These are the activations of a small neural network, seen along a few directions. Each row is one input.
In each table, some parts of the input vary, and every possible input appears once, in random order.
A made-up example of a description, with smaller parts first: ring(5) and (point or line(11) or (values(2) and line(6))).
Shared parts are said once, and a part with two or three values counts as separate values.

Other details of the inputs vary at random and push rows far along three fixed directions, the same in every table; ignore that.

Table:
row 1: -74  -124  256  -35  -120  111  29  120  28  -172  -9  16
row 2: -396  285  -340  247  -58  -211  321  445  -316  -42  -561  331
row 3: -637  376  -161  261  -75  -255  185  692  176  114  36  137
row 4: 542  80  18  -218  213  -74  -640  -533  417  809  782  -887
row 5: 12  30  158  116  -109  143  20  93  49  14  80  -15
row 6: -38  -464  471  -180  -328  250  25  285  183  -670  -79  134
row 7: 147  137  -90  60  94  7  -253  -118  -65  510  224  -81
row 8: 262  -375  0  -137  110  37  263  -379  -370  -507  -458  372
row 9: 786  -408  38  -264  24  133  -112  -835  -103  -5  -55  -56
row 10: -534  265  -263  201  281  -75  455  242  -391  -49  -379  564
row 11: -271  260  -398  238  101  -13  88  178  -257  200  -40  377
row 12: 452  -188  -3  -395  395  261  64  -715  -373  10  -155  259
row 13: 60  381  9  28  -135  -440  -505  23  633  583  401  -969
row 14: 504  -253  -170  -213  360  6  148  -775  -313  -179  -349  274
row 15: 208  -663  597  -186  -276  343  -145  6  503  -665  258  -442
row 16: -12  321  -394  148  36  -160  110  -8  -234  378  -320  87
row 17: -324  315  -192  101  227  -195  58  234  -129  178  -14  160
row 18: -334  -379  612  73  -714  143  -142  796  649  -677  153  -117
row 19: 9  -72  -231  44  -205  31  84  -5  -38  -168  -270  26
row 20: -264  420  -149  194  -108  -361  -85  318  140  171  -158  -194
row 21: -321  -417  586  77  -690  128  -191  839  552  -686  186  -156
row 22: 286  -649  554  -244  -129  265  -373  -60  442  -600  241  -345
row 23: 20  -81  66  -38  249  225  287  -170  -364  -333  -307  397
row 24: 68  -321  -64  -148  268  300  389  -307  -359  -351  -316  430
row 25: -428  271  -337  369  -48  -418  276  410  -8  8  -247  240
row 26: -64  265  -159  84  184  -85  -56  114  -244  344  36  149
row 27: -56  -499  401  -45  -332  336  96  191  94  -577  -103  130
row 28: -50  -119  59  -78  222  187  266  -192  -360  -285  -323  421
row 29: 117  -146  218  -40  20  242  156  -30  -154  -282  -107  165
row 30: -21  269  -173  -40  213  -79  57  17  -327  304  -5  196
row 31: 37  230  -192  3  -10  -59  -194  -36  65  411  358  -165
row 32: -618  353  -192  287  -45  -268  109  735  103  82  64  120
row 33: -247  353  -298  200  -67  -332  51  346  175  228  -120  -215
row 34: 700  207  -142  -207  191  -286  -302  -788  -44  842  325  -545
row 35: -17  261  165  -74  -15  -222  -365  27  490  423  506  -555
row 36: 539  -276  -118  -201  264  466  138  -840  -377  26  -36  184
row 37: -47  318  -15  48  151  -200  -341  52  108  442  321  -286
row 38: 55  -582  476  -180  -534  317  -172  191  510  -660  253  -222
row 39: -68  347  3  83  211  -117  -60  -79  88  384  234  -301
row 40: -105  390  47  5  27  -258  -306  142  171  457  391  -357
row 41: 475  -309  -118  -272  214  421  119  -815  -354  32  -33  187
row 42: -355  190  -535  327  -55  -245  450  185  -396  -39  -410  552
Each input here is: ring(6) and (values(2) or line(5)).
The inputs of row 7 and row 26 match in every part but the ring(6) part. If row 9 is changed in the same way as row 7 into row 26, which row does it become?
> row 34
Which other rows does row 10 become when the line(5) part takes its other values? List them by row number.
> row 17, row 22, row 35, row 39

Table:
row 43: -192  278  -264  180  -142  -373  -220  256  289  275  35  -264
row 44: -225  -261  393  -76  -3  88  131  117  183  -479  -30  77
row 45: 235  -261  142  -364  303  255  -119  -435  53  -49  180  -284
row 46: -203  -157  -158  169  -62  54  398  187  -144  -607  -603  351
row 47: 287  6  -365  -301  770  190  98  -695  -519  247  -179  463
row 48: -26  495  -441  188  151  -140  93  -202  -425  688  143  273
row 49: -372  376  -163  128  400  -130  325  140  -176  245  -91  215
row 50: -256  77  384  -21  150  77  115  440  -382  -377  -493  458
row 51: -130  -154  563  30  -515  258  -98  550  -123  -447  -226  156
row 52: -629  -246  401  204  -244  -25  141  748  143  -912  -107  367
row 53: 386  227  331  -136  -146  -239  -391  -33  142  322  -105  -475
row 54: 156  -7  -64  -110  -198  -172  -246  -9  406  56  127  -532
row 55: -21  -42  235  79  -348  136  -60  177  354  76  339  -338
row 56: 65  -236  -140  -194  484  153  140  -265  -421  -133  -208  459
row 57: 464  -501  98  -181  -98  352  -59  -347  -163  -161  121  136
row 58: 52  158  98  68  -253  -30  -135  -80  271  454  426  -330
row 59: 477  -347  199  -374  448  392  -14  -688  -45  -172  75  -143
row 60: -559  235  -79  293  -421  -1  39  834  268  -69  138  66
row 61: 495  -516  84  -209  -97  33  -282  -427  148  -254  -25  -267
row 62: 230  104  -66  -44  -78  199  -267  -252  173  471  443  -439
row 63: 176  258  -189  0  -22  -236  -261  -213  313  463  191  -643
row 64: 170  -26  22  59  -228  -340  -288  55  316  126  203  -467
row 65: -78  552  -546  200  171  -516  97  -148  -291  586  -142  101
row 66: 10  -450  370  -299  -31  259  -143  116  342  -596  162  -200
row 67: -400  251  -334  255  -122  21  115  454  -127  153  -38  406
row 68: 303  -41  -269  -198  704  74  164  -584  -602  202  -114  443
row 69: -279  264  -352  285  -29  -50  55  307  -214  380  43  319
row 70: -12  63  -294  90  108  -181  359  -174  -363  -136  -475  421
row 71: -132  -122  -128  88  -33  -98  437  -22  -207  -425  -570  417
row 72: -280  398  -134  275  -193  -437  28  304  314  294  37  -388
row 73: 287  -375  339  -84  -318  285  -52  -157  144  -285  214  -7
row 74: -300  455  70  105  124  -344  -57  230  191  376  381  -200
row 75: 301  -455  257  -105  -229  487  -40  -181  152  -310  145  -153
The inputs of row 44 and row 58 match in every part but one. If row 47 is changed in the same way as row 44 into row 58, which row does it become?
> row 67
What is each input in this table made of?
> values(3) and (point or ring(10))
Which other rows does row 64 become when the ring(10) part takes its other values? List them by row number.
> row 43, row 46, row 54, row 61, row 63, row 65, row 70, row 71, row 72
Which other rows does row 53 become when the values(3) part takes its other values? List them by row number.
> row 50, row 51
Which other rows does row 45 become when the values(3) part takes its other values? List them by row number.
> row 62, row 63
